A small network was shown many inputs. Here are its activations along a few directions, one row for each input.
Each table varies a few parts of the input and shows all the possible inputs, shuffled.
Descriptions start from the smaller parts, as in this example, which fits no table here: ring(5) and (point or (values(2) and line(4)) or ring(11)).
Shared parts are said once, and a part with two or three values counts as separate values.
In the rows, zero is written as 128.

A family of inputs:
R1: [118 150 122  91 122 109 104 145  99 129 110 147 147 133  98 122 154 118
 135]
R2: [105  98 132 187  76 160 134 132 101  84 149 167 116 160 162 149 160 146
  76]
R3: [136 133 126  90 112 138 109 162 110 122 119 140 138 139 134  94 141 149
 117]
R4: [ 88 107 118 185 100 118 125 120  96  83 144 174 130 148 116 201 185 115
 104]
R5: [118 110 125 143 141 127 139 131 141 165 130 118 128 133 153 108 124 174
 126]
R6: [151 109 126  94 142 121 148 128 111 139 119 117  99  88 122 128 128  91
  89]
R7: [138 117 128  97 125 120 118 155  99 130 117 120 130 124 141  97 145 154
  98]
R8: [122 147 139 128 127 153 157 133 163 147 157 150 131 133 128 145  87 121
 176]
R9: [115 126 121 135 127 145 134 139 152 156 131 135 135 149 145 105 123 169
 146]
R10: [110  65 145 170 119 164 158 113 102  84 173 180 124 143 120 179 132  85
  99]
R11: [121 132 125  99 135  90 113 140  90 137 109 125 140 118 103 124 159 122
 115]
R12: [126 180 118  93 103 118 116 151 111 106 112 158 145 132  96 137 138 123
 145]
R13: [145 122 138 111 140 110 102 120 113  95 121  90 133 121 132  96 135 111
 117]
R14: [116 119 137 127 150 146 145 123 151 167 156 143 134 132 131 128 102 116
 165]
R15: [125 153 122 136 105 151 147 147 165 136 132 144 134 151 142 121 109 172
 157]
R16: [160 122 122 122 130 109 111 114 115 100 101  77 103 101 132 114 129 105
  95]
R17: [134 110 141  84 154 122 140 138 107 134 139 130 128 109 122 111 131  96
 109]
R18: [120  96 146 208 105 152 112 103 119  36 139 124 138 154 153 169 143  94
 100]
R19: [142 138 137 102 127 130  92 124 123  87 123 111 141 134 126  94 133 110
 138]
R20: [136 109 115 150 128 122 142 119 145 171 110 108 101 114 157 128 116 170
 107]
R21: [143 101 129 145 149 122 154 106 148 183 137 119 103  96 140 147  99 114
 124]
R22: [129 117 138 162 160 117 118 100 152 135 135  89 129 132 143 113 111 135
 147]
R23: [123 125 110 153 138  97 137 104 139 180 106 110 114 109 114 158 133 140
 118]
R24: [100 145 115 135 140 120 128 118 142 164 127 139 147 147 107 136 137 141
 160]
R25: [150 169 134 106 108 142 103 133 134  65 125 121 139 129 121 110 119 115
 148]
R26: [110 174 115 136 119 126 141 125 154 143 127 149 145 148 106 153 123 145
 172]
R27: [135 161 138 155 125 147 125 114 172 107 137 114 134 144 132 128  98 137
 180]
R28: [104 128 119 144 153 101 133 113 133 173 126 120 141 130 112 139 140 145
 139]
R29: [153 116 114 104 116 120 125 143 100 134  98 106 100 104 143 116 139 149
  79]
R30: [133 157 138  77 120 153 141 153 129 103 142 158 131 121 112 126 111  99
 139]
R31: [126 133 136 152 147 138 113 104 161 127 136 106 135 146 136 111 111 133
 169]
R32: [144 162 123  92  92 146 120 170 123 100 122 151 136 138 130 109 127 153
 127]
R33: [136 131 111 108 123  91 121 132  94 142  89 110 111  97 103 142 154 116
  94]
R34: [148 116 126 172 147 113 122  93 156 142 115  80 102 113 145 132 102 129
 125]
R35: [128 127 139  76 141 143 130 145 117 125 140 150 134 123 116 110 127  94
 129]
R36: [122 103 139 136 163 127 151 116 142 176 156 127 129 116 137 129 105 120
 145]
Q: What is each input in this table made of?
A: values(4) and (point or (values(2) and line(4)))
Q: Changing only the values(4) part turns R5 into R22. The same change can be made to R32. Which row results?
A: R25
Q: Which other rows agree with R35 in the values(4) part? List them by row number.
A: R6, R8, R10, R14, R17, R21, R30, R36
Q: Change only the values(4) part in R10. List by row number the other rows that result.
A: R2, R4, R18
Q: Change only the values(4) part in R33. List by row number the other rows that result.
A: R6, R16, R29

A family of inputs:
R37: [116  75 129 154 100 122 125 129  57  69 130 156 116 124 125 174 184  91
  46]
R38: [119  61 142 223  96 149 124  97  94  30 149 134 111 145 158 181 161  95
  58]
R39: [116 190 130 114 150 147 147 135 209 192 149 137 158 152 124 102  69 172
 237]
R40: [129 111 116 135 185  97 157 101 169 248 119  87 108  97 134 118  96 155
 148]
R41: [110 143 127 173 161 140 163 100 210 211 153 124 133 142 138 138  72 164
 207]
R42: [ 96 105 139 189  76 169 131 127 100  35 164 194 138 170 130 188 161 100
 104]
R43: [161 152 130  38  91 118  79 172  49  25  93 128 134 113 104  93 176  85
  71]
R44: [132  96 130 208 178 121 148  69 201 205 137  67 106 119 165 129  75 156
 162]
R45: [177 182 121  18 171  96 110 151 154 201  85  64 126  84 119  37  87 149
 166]
R46: [146 150 109  67 174  89 138 135 152 241  95  86 117  89 118  83 102 163
 150]
R47: [132 117 122  87  89 112 104 161  42  61 105 154 125 117 108 140 193  97
  50]
R48: [102 154 140 130  66 176 111 159 100  17 157 206 164 183 113 152 160 107
 136]
Q: Changing only one part turns R47 into R37. The same change can be made to R46. Which row results?
A: R40
Q: What is each input in this table made of?
A: values(2) and line(6)
Q: Change only the values(2) part in R41. List by row number the other rows that result.
A: R42
Q: Change only the values(2) part in R45. List by row number the other rows that result.
A: R43

A family of inputs:
R49: [122  87 141 171 144 118 126  95 106  72 140 105 125 126 128 153 150  88
  90]
R50: [119 137 115 110 165 136 165 113 180 224 134 136 119 117 112 129  89 131
 175]
R51: [103 155 133 114  91 167 146 153 118  84 160 206 148 155  98 165 133 101
 150]
R52: [112 119 121 120 164 136 147 127 169 219 135 122 131 138 140  90 106 175
 163]
R53: [139 104 140 204 124 155 139 101 170 129 149 113 110 134 174 145  85 141
 139]
R54: [112  69 133 158 127 128 147 126  89 106 142 136 120 131 148 141 162 132
  62]
R55: [106 120 119 216 122 112 134  98 154 158 131 123 124 139 144 179 125 160
 143]
R56: [131 160 142 133  78 184 120 149 143  40 148 163 142 167 142 123 119 127
 145]
R57: [118  86 129 149 127 127 164 116  99 112 141 147 105 110 119 176 147  92
  75]
R58: [102 174 119 147  76 144 115 147 122  69 128 175 158 172 108 160 158 148
 150]
R59: [125 139 131 134 180 124 127  89 186 182 133  89 138 132 120  99  92 126
 193]
R60: [104  81 139 194 136 137 148 118 141 165 160 144 130 145 164 150 118 156
 131]
R61: [138 120 119  72 114 123 115 144  78 128 108 153 111 102 100 133 155  80
  88]
R62: [112  99 133 184 136 136 165 106 151 170 160 155 116 123 135 187 101 114
 145]
R63: [153 164 141  63 165  89 110 139 124 129 112  83 149  99 109  86 112 113
 154]
R64: [134 103 123  80 114 122  99 154  69 123 109 142 124 123 128  98 170 121
  77]
R65: [139 136 104 101 100  99  84 138  80 116  77 123 118 118 107 124 176 124
  84]
R66: [148 164 126  42 148 101 148 160 119 171 117 128 129  84 101 115 111 118
 136]
R67: [179 166 132  59 135 115 121 158 138 128 105  83 120  94 139  71  94 146
 135]
R68: [143 146 130  52 147  99 130 173 109 166 119 115 141 104 129  77 127 161
 126]
R69: [107 157 146 136 108 156 107 130 128  40 158 165 166 171 111 137 139  96
 168]
R70: [114 159 101 143 151 111 135 106 181 215 103 101 124 135 120 118 114 179
 174]
R71: [150 141 124 129 152 153 137 107 198 180 123  90 110 127 151  84  71 160
 172]
R72: [146  89 133 167 114 146 138 113 118  73 130 104 101 120 158 137 132 117
  70]
R73: [167 122 124  87 101 139  90 142  98  88  96 109 104 113 139  93 140 105
  85]
R74: [ 97 137 139 123  91 167 128 165 110  78 161 195 163 179 129 129 150 144
 137]
R75: [116 102 147 208 152 125 127  82 159 129 160 113 135 139 144 161 106 111
 161]
R76: [115 103 114 179 112 104 132 109 102  99 111 116 114 125 127 169 168 136
  71]
R77: [143 120 132  92 132 113  77 124  83  87 104 111 130 118 108 108 157  75
 105]
R78: [147 182 111  74 134  75 118 156 120 160  85  96 134 101 108 103 133 164
 134]
Q: What is each input in this table made of?
A: values(5) and (point or ring(5))
Q: Changing only the values(5) part turns R59 into R71. The same change can be made to R49. Which row results?
A: R72
Q: Change only the ring(5) part in R57. List by row number the other rows that result.
A: R50, R61, R62, R66
